A small network was shown many inputs. Here are its activations along a few directions, one row for each input.
In each table, some parts of the input vary, and every possible input appears once, in random order.
A made-up example of a description, with smaller parts first: one of 5 places around a ring, together with either a single point or (one of 2 separate values, together with one of 4 places along a line) or one of 9 places around a ring.
Shared parts are said once, and a part with two or three values counts as separate values.
In the rows, zero is written as 128.

A family of inputs:
x1: [ 87 132 105 144 148 136 124 131 141 147 132  81 126  88 104]
x2: [133  94  87 136 154  48 103 131 230 133 110 126 158 184  93]
x3: [ 80 123 106 144 158 152 116 139 116 133  99 118 122  84 123]
x4: [162 118 165 110 119 165 132 131 106  70 149 143 121  93 155]
x5: [116  77  86 136 162  72  94 148 218 117  81 166 157 178 124]
x6: [111  96 125 134 129 147 133 166 105  82 134 114 129  73 116]
x7: [111 145 139 116 117 137 115 114 100 146 121 174  92 165 147]
x8: [184 145 143 128  82 118 132 120 107 117 160 119 116 157 138]
x9: [ 96 156 161 149 155 145 157 122 110 185  85 145 120 130 155]
x10: [176 129 151 110  97 144 144 120 117  95 173 108 146  92 137]
x11: [174 136 133 114 102 139 132 126  84  98 132 164 114 162 157]
x12: [135 110 113 111 127 139 133 155 121 114 159  73 146  86  93]
x13: [126 154 137 118  99 116 117  95 111 162 145 144 108 165 119]
x14: [101 177 142 142 142 136 162  95 125 191 112 115 137 135 132]
Q: What do these inputs look like to the network?
A: one of 2 separate values, together with either a single point or one of 6 places around a ring
Q: Changing only the choice among 2 separate values turns x11 into x8. The same change can be made to x3. Which row results?
A: x1

A family of inputs:
x15: [ 72 137 161 138 145 156 149 135  55 167  94 169  89 117 158]
x16: [138 105  73  92  67 119  90 158 127  74 174 149 127 146 111]
x17: [138  98 170 121 130 166 136 169  82  81 133 116 124  31 142]
x18: [119 104  96 146 137 109 109 170 148  92 160  74 133  92  89]
x19: [188 129 184 117 108 135 145 147  80 100 114 171 106 150 188]
x20: [112  73 103 136 160 107 108 151 197  69 126  81 170  94 122]
x21: [180  88 130 129 136  87 120 137 218 103 103 139 164 187 154]
x22: [ 88 101  92 138 185 127 123 144 204 129  77 105 174  99 109]
x23: [186 147 129  73  69 161 130 107 106 106 220 118 109 115 138]
x24: [177 120 106 143  94  86 127 128 147 109 131 139 124 201 135]
x25: [ 68 150  86 148 134 111 109 141 120 178  96 125 102 170  94]
x26: [158 114 146  82  95 182 102 157  65  53 162 172  96 101 168]
x27: [135 145 157 137 105 168 140 117 110 115 189  53 155  55 106]
x28: [122 112 100 142 177  65  99  79 223 159  72 190 157 191 143]
x29: [141 154 174 136 140 139 134 105  69 148  92 197  97 149 178]
x30: [ 65 106  98 155 183 112 101 129 198 198  89 168 116 152  97]
x31: [126 153  98 146 114  70 119 102 134 167 105 169 124 192 121]
x32: [101 121 150 127 168 179 164 145  72 122  80 120 113  48 142]
x33: [138 208 164 124  96 118 154  70 112 186 148 136 124 159 141]
x34: [ 90 124  77 151 159 128 134 144 146 140 103  94 130 100  80]
x35: [114 171 142 137 143 175 155 101 102 165 146  59 144  70  99]
x36: [141  58 125 120 124  91 102 151 155  78 138 128 151 146  87]
x37: [193 164 160 115  82 130 170  90 112 135 177 107 139 168 152]
x38: [ 85 188 151 120 121 152 152  94  90 197 143  92 104 138 120]
Q: What do these inputs look like to the network?
A: one of 4 places along a line, together with one of 6 places around a ring
Q: Changing only the place on the line of 4 turns x20 into x27. The same change can be made to x22. Which row results?
A: x35
Q: Which other rows does x24 become when the place on the line of 4 takes its other values? List them by row number.
A: x19, x21, x37
Q: Start at x28 and move only the place on the line of 4, one step at a time. The first step leads to x31. Which rows follow, in order?
A: x33, x29
